A small network was shown many inputs. Here are its activations along a few directions, one row for each input.
In each table, some parts of the input vary, and every possible input appears once, in random order.
Descriptions start from the smaller parts, as in this example, which fits no table here: one of 6 places along a line, together with either a single point or one of 11 places around a ring or (one of 2 separate values, together with one of 8 places around a ring).
Shared parts are said once, and a part with two or three values counts as separate values.

Table:
R1: [ 22 -24  38 -35  26  11  -1  13  -7  22 -10 -37]
R2: [ 33 -24  33 -35  31   8  -4  -1 -18  -1   6 -19]
R3: [ 32 -10  47 -17  24   8   2 -15 -23  -2  17 -19]
R4: [-23 -17 -31 -13  -9   9  18  10  25  18  13   7]
R5: [ 21  -9  40 -31  43  27   0  14   1  26 -13 -36]
R6: [ -5  12  -7  -2 -42   2 -13  24   9  16 -12  15]
R7: [-16   8 -20   5  -2 -27  -1 -21  17  -8  27   1]
R8: [  6  26  -6   0 -29  -4 -22  16   4 -10  -2  29]
R9: [-18   8 -38  30  -6  -5 -17  -5  24 -12  24  -9]
R10: [ -7  21  -5   0 -27  23 -11  22  11  27 -13  23]
R11: [  1  40  12  22 -33  -6 -16   6  -2 -14  10  22]
R12: [-14 -10 -32 -14   1 -23  -3  -6  22 -10  17   9]
R13: [ -8  31  -9  46 -34  14 -31  17   4 -16  10   9]
R14: [  6  28 -33  44 -15   2  42  -2  -9  -8 -55   9]
R15: [-24 -20  19  -6  47  24  30 -22 -47 -24 -56 -25]
R16: [-16  -8 -25  -4   6 -36  -1 -13   3   5  31  14]
R17: [ 31  -9  28  -2   8  26  -3 -25  -9   3  14 -24]
R18: [  5  29   2   9 -28 -17 -16  10  -9  -7  12  27]
R19: [ 30 -18  44 -28  33  -2   2  -3 -30  -8  19 -15]
R20: [-33 -32 -25  46  25 -19  37 -28   9 -11 -50  21]
R21: [-22 -22 -32 -15 -16 -14   9   9  25  14  10  -2]
- What is each input in this table made of? => one of 3 separate values, together with either a single point or one of 6 places along a line
- Changing only the choice among 3 separate values turns R6 into R1. The same change can be made to R11. Which row results? => R3
- List by row number the other rows that have the choice among 3 separate values in common with R7. => R4, R9, R12, R16, R20, R21

Table:
R22: [  6 -20  13 -11  19  15  11  15  10  15 -24 -21]
R23: [-22 -12 -25  31   8 -23  11 -32   1 -32 -20   8]
R24: [  7  15 -23 -11 -22 -10  -6   4  32  14  23  13]
R25: [  3 -12   8 -25  15  -9  -6  -4 -17  -1  26  11]
R26: [  9  -5  10 -38   5  -4   2  -2   6   1   5  21]
R27: [  8  25 -13  18 -21  13 -12   5  -1  19  -1   9]
R28: [-11   9  -4  19 -22   4 -31  -4  15 -19  19   0]
R29: [  2 -26  12 -10  40   2   1  -7   2  13  19 -24]
R30: [-34  -8 -35   2  -2 -28  32 -14  24  -9 -22  15]
R31: [-29 -14 -42  20  -5 -11  33   4   8  -2 -42  15]
R32: [-25   2 -17   9 -17  -1 -23  10  15   2  39   1]
R33: [ 16 -20  25   0  35   8  -5 -18   2  -9   1 -25]
R34: [-37 -19 -38  19  13 -30  20 -16   1 -10   1   9]
R35: [ 20  17  25  10 -11 -12   2   5 -20  -1   4  11]
R36: [  8 -13  15 -12  20   5  -3 -16 -15 -21   3 -35]
R37: [  7 -27  13 -20  27  10  13  -7  22  23   1 -15]
R38: [  1   6 -24   3 -12 -16 -13   3   7  13  44   2]
R39: [  7   8 -27   4 -31   1  -2  23  12  20   3   8]
R40: [  5   5  11 -13  12 -25 -22   8   0  -1  23  15]
R41: [-18   4 -20   9 -33  16 -12  29  19   7   0   6]
R42: [  8  23  23   1  -3   0 -17  14 -11   5 -20  16]
R43: [ 11  -2   8  -8 -10  -6  -6  27   1  16 -14  20]
R44: [ 12 -12  20 -12   4  -4  -6 -16 -24 -16  11   6]
R45: [  3   3  16  -8  19  28   1   0 -16   2 -25 -24]
R46: [  4  -1  11 -24 -11 -20  -1   9   8  16   8  17]
R47: [  0 -20   4 -32  12   8  15  -5   4  11   3 -24]
R48: [  6 -14   3 -20  13  20   8  15   0   5 -22 -21]
R49: [ 16  13 -11  14 -18 -11 -21 -11   7  -9  24   1]
R50: [ 20   6  23  -3  -2   5  12  -6 -29  -9   5  11]
R51: [  3  -2  25   1  25  24   4   0  -7  12 -27 -25]
R52: [-16  10 -24  39   0 -16  32 -21  -9 -26 -29  10]
R53: [ -2 -20   3 -21  29   3   1  -6 -11   1  20 -29]
R54: [ 19  -2  28   8  24  13  15  -7  -7  -3  -6 -25]
R55: [  8 -12   6 -23  -6   7   7  17 -12   9 -14  15]
R56: [-29  11 -28  31   7  -1  17 -16  -3 -12 -50  16]
R57: [ 16   5  19  -2  14  14  15  -6 -20 -14  -4 -30]
R58: [-22  11 -15  -7 -30   2 -13  12  34   1  18   7]
R59: [-21  21  -7  21 -28  24 -20  13   3   7  -4   3]
R60: [ 20  26 -10  25 -28  -3   3  -2  -6   6  20   3]
R61: [  8  12  21 -12   6  16  -7   2 -21  -2 -20  16]
R62: [ -2  20  -3  32 -27  15 -11   3   6  -4  16   7]
R63: [ 12   6  24  -3  -4 -23 -19  -3 -11 -16   8   5]
- What is each input in this table made of? => one of 6 places around a ring, together with either a single point or one of 6 places along a line
- Changing only the place on the ring of 6 turns R56 into R23. The same change can be made to R27. Which row results? => R49
- Changing only the place on the ring of 6 turns R45 into R36. The same change can be made to R42. Which row results? => R63
- A walk changes only the place on the line of 6. It starts at R22 and steps to R48. List the rest of the walk in order. => R55, R43, R39, R41
- List by row number the other rows that have the place on the ring of 6 in common with R52. => R35, R50, R54, R57, R60, R62
- Change only the place on the line of 6 in R46. List by row number the other rows that result. => R24, R26, R37, R47, R58

Table:
R64: [  5   0   8  -2  -1 -19 -16  -5 -10 -14  23   9]
R65: [-12   8 -21   4 -17   9  15   7  11   5 -28   2]
R66: [ -1   9  -2  17  -8   9  17  -9  -8  -1 -26   5]
R67: [-10   3 -10  -6 -18  -1 -18  17  20  13  20  10]
R68: [ 25 -14  51 -39  30  14  -6   9 -14  11   7 -26]
R69: [  6  17  -9  -4 -29  11 -11  20  10   7  -3  10]
R70: [-12 -18 -27   2   5 -14  14 -14  15  -4   6   1]
R71: [ 12 -30  30 -29  47  13  15  -2 -17   9 -18 -26]
R72: [-23  -8 -24   2  -4  -4   7   3  23   9 -10   6]
R73: [ 11  20  11  17  -5   3 -17  -2 -12  -8  12  -4]
R74: [ -3   2  -1  27   9   2   8 -13 -10 -15 -16  -5]
R75: [  0  -3 -10  -6  -7 -18  -9   2  11   3  35   5]
R76: [ 12  22  14   9 -15   7 -10   9 -13   5  -1  12]
R77: [-11  -8  -9   7  11 -12  11 -24  -6 -18  -1   0]
- Changing only one part turns R66 into R76. The same change can be made to R65. Which row results? => R69
- What is each input in this table made of? => one of 2 separate values, together with either a single point or one of 6 places around a ring
- Change only the choice among 2 separate values in R67. List by row number the other rows that result. => R72

Table:
R78: [-26  16 -41  48  -6   9  19  -9  -5 -23 -42  12]
R79: [-26 -38  -8  10  31   0  28 -25   1 -23 -13 -17]
R80: [-31  -3 -50  31  -3 -22  20 -12  -1 -14 -29  12]
R81: [ 26  27  15 -12 -43  14 -33  31  -6   4  10  13]
R82: [ 18   0   5 -19 -21   2 -38  14  15  -2  57   2]
R83: [ 10 -26  23  -5  49  11  16 -11   0   5 -29 -27]
R84: [ -6  22 -28  42 -31 -16   8  -8  11  -8   6  38]
R85: [-16 -21  -1  25  26  -4  29 -19  -7 -22 -34 -17]
R86: [ 26  24  44 -14   2  28 -21  19 -23  -2   9  -5]
R87: [ 27  14   8 -14 -37   4 -26  31   3  27  21  11]
R88: [-23   3 -45  50   1  -7  22 -16  -4 -13 -26  16]
R89: [-16  27 -19  17 -49 -22 -33  12  11   3  18  26]
R90: [-16 -23  -1  19  16  -2  36 -15 -20  -7 -42  -2]
R91: [ 34 -10  44 -27  33   8   0 -14 -24  -1   6 -39]
R92: [-15  -6   5  29  16  21  31 -12 -16 -25 -53 -12]
R93: [ 16   1  31 -43  11  -6 -18  19 -10  10  31  -4]
R94: [-28  10 -31  -3 -45 -11 -30  12  29  17  34  20]
R95: [-32  -2 -52  32  11 -18  21 -14  14 -18 -14   8]
R96: [ 34   5  46 -28  23  38   7  -2 -23  10 -18 -39]
R97: [  1 -43  16 -20  54  14  15 -18   8   4  -9 -27]
R98: [-10  20 -31  35 -28 -24   3  -8  19 -16   9  28]
R99: [ 11 -28  23 -11  40  12  23  -8 -12  20 -38 -12]
R100: [  8 -14  31  -9  34  23  15  -6 -23  -3 -49 -10]
R101: [-13  31 -28  26 -46  -7   6   2   5 -10 -16  39]
R102: [ 23  14   7 -15 -18  -6 -33  23  17   2  44   3]
R103: [-22  24 -24   5 -41 -25 -30  14  21   7  27  27]
R104: [ -9  33 -19  32 -45  -1 -26  13  17  18  16  24]
R105: [-19  13 -39  10 -29 -34   8  -2  24  -5  12  35]
R106: [-38 -16 -59  23   7  -6  21 -16  21  -8  -7   1]
R107: [ 20   3  32 -36   2   3 -16  23 -10  20  17 -12]
R108: [-20   4 -38  19 -24 -20   2 -14  27 -17  30  28]
R109: [-11  46 -11  34 -51  10 -34  14   8  -6   5  25]
R110: [  3 -33  20 -25  51  -5  16 -12  -4   2 -21 -14]
R111: [ 19 -32  30 -60  29  10   6 -11 -11  18  16 -39]
R112: [ 25  12  10 -16 -33 -10 -35  25   2   5  29   7]
R113: [ 14  -8  31 -34  16   8 -23   6  -7  -1  50 -11]
R114: [ 25 -18  32 -56  32   3  10  -3  -9  22   4 -38]
R115: [-21 -25 -11   9  32  -1  37 -12  12  -6 -30 -22]
R116: [ 29  11  41 -11   9  12 -18  12 -23   8  26  -1]
R117: [ 33 -13  40 -37  23  15  12  -5 -27  27  -8 -29]
- What is each input in this table made of? => one of 5 places along a line, together with one of 8 places around a ring
- Changing only the place on the line of 5 turns R92 into R85. The same change can be made to R86. Which row results? => R107

Table:
R118: [-16 -19  -6 -18  21 -14  14 -14   3  -3  -1  -8]
R119: [ -4   1  -6  20  15 -14  26 -16 -20 -14 -24   4]
R120: [  3 -21   2 -19  31  -1  16  -2   7   8 -15 -10]
R121: [ 11   7  21 -23  -9  16 -19  24  -9  19   6  -5]
R122: [  9   4  24 -19  -3  14 -15  20  -4  18   0  -6]
R123: [ -9 -20  -6   9  12 -16   5 -24  -5 -11   3   5]
R124: [  1  -2   7  10  11  13  25  -8 -22 -10 -42   4]
R125: [-30   1 -46  26 -28 -11  14  -1  22   4 -22  23]
R126: [  0 -27  -3 -17  34  -2  29  -3   2   6 -21  -9]
R127: [ -5 -24   8  -8  17  12  19   4 -13   1 -38  -9]
R128: [-14  19 -34  16 -48  -7 -11  16  27  11  10  29]
R129: [ 18  -3  14 -27   9   3  -6  12  12  22  18  -7]
R130: [  1   7  -1  19  14 -14  10 -13 -15 -17 -21   3]
R131: [  1  -6   7   5  -3 -13 -12 -11   2  -8  28   7]
R132: [  8   0   5   1  -7 -13 -23  -4   0  -9  33  12]
R133: [ 22  23   9   7 -20  -6 -15   3 -16  -3  19   7]
R134: [ 24  -5  13 -29  -3   6  -9  14   6  24  25  -7]
R135: [ 20  20  12  11 -14  -8 -12  -1 -11  -5  13   6]
R136: [  1  -8   7 -21   2 -10  -6   0  10  -6  23  -6]
R137: [ 11  21  23   3  -2  14  -5   8 -11  -4 -14   4]
R138: [ -3  -6  11  -1  16  25  -7   7  -2   1 -15 -26]
R139: [ 17 -13  17 -21   9   4   2   6  14  17  12 -12]
R140: [-18 -23 -12 -17  25 -15  23 -12  -2 -11  -8  -5]
R141: [  2   3   2 -30  -7  -9 -14   7   2   6  37  -2]
R142: [  5 -14   2  -8  27  14   7  -5  13  11   4 -29]
R143: [-11  23 -36  12 -52  -6 -18  22  22   7  14  31]
R144: [ -1   6  11   7  12  12  16  -9 -17  -2 -36   1]
R145: [  5   8   1  -5  -8 -13 -27   2  -5  -7  38  14]
R146: [-26  11 -46  36 -28   4  -1   3  28  -5  -7   7]
R147: [ 22  24  20  -4 -19  18 -15  13 -18   1   0   8]
R148: [ 19  20  23   0 -14  17  -9   6 -13   5  -4   5]
R149: [-17 -21 -12  10  21 -18  18 -23 -10 -13  -3   8]
R150: [-24  20 -34  20 -37 -10  -4  15  29   7   2  25]
R151: [ -7 -14  13 -11  18  11   9   4  -8  10 -31 -11]
R152: [ -9  -6  -8  18  16  -3 -11 -17   1 -19  18 -10]
R153: [-34  -4 -51  28 -25 -12  28  -2  17   2 -29  25]
R154: [ -7 -14  -6  -7  14   2  -1 -12   9 -13  16 -24]
R155: [  6   9  11  19   4  28   4 -10 -12  -6 -17 -16]
R156: [  4   0  25 -15   3  14  -8  17  -2  13  -7 -10]
R157: [ 10  20  12  14  -3 -10  -5  -2  -9  -9   5   3]
R158: [  5  -5   6 -25  -5  -8 -11   0   8   4  31  -4]
R159: [  8  10  -1  31   5   3  -3 -14  -9 -21  -3 -14]
- Changing only one part turns R136 into R158. The same change can be made to R156. Which row results? => R122
- Changing only one part turns R154 into R140. The same change can be made to R159. Which row results? => R119
- What is each input in this table made of? => one of 6 places along a line, together with either a single point or one of 6 places around a ring
- A walk changes only the place on the line of 6. It starts at R134 and steps to R129. List the rest of the walk in order. => R139, R142, R120, R126
- List by row number the other rows that have the place on the line of 6 in common with R123. => R118, R120, R125, R130, R144, R151
- A walk changes only the place on the ring of 6. It starts at R134 and steps to R141. List the rest of the walk in order. => R145, R133, R147, R121
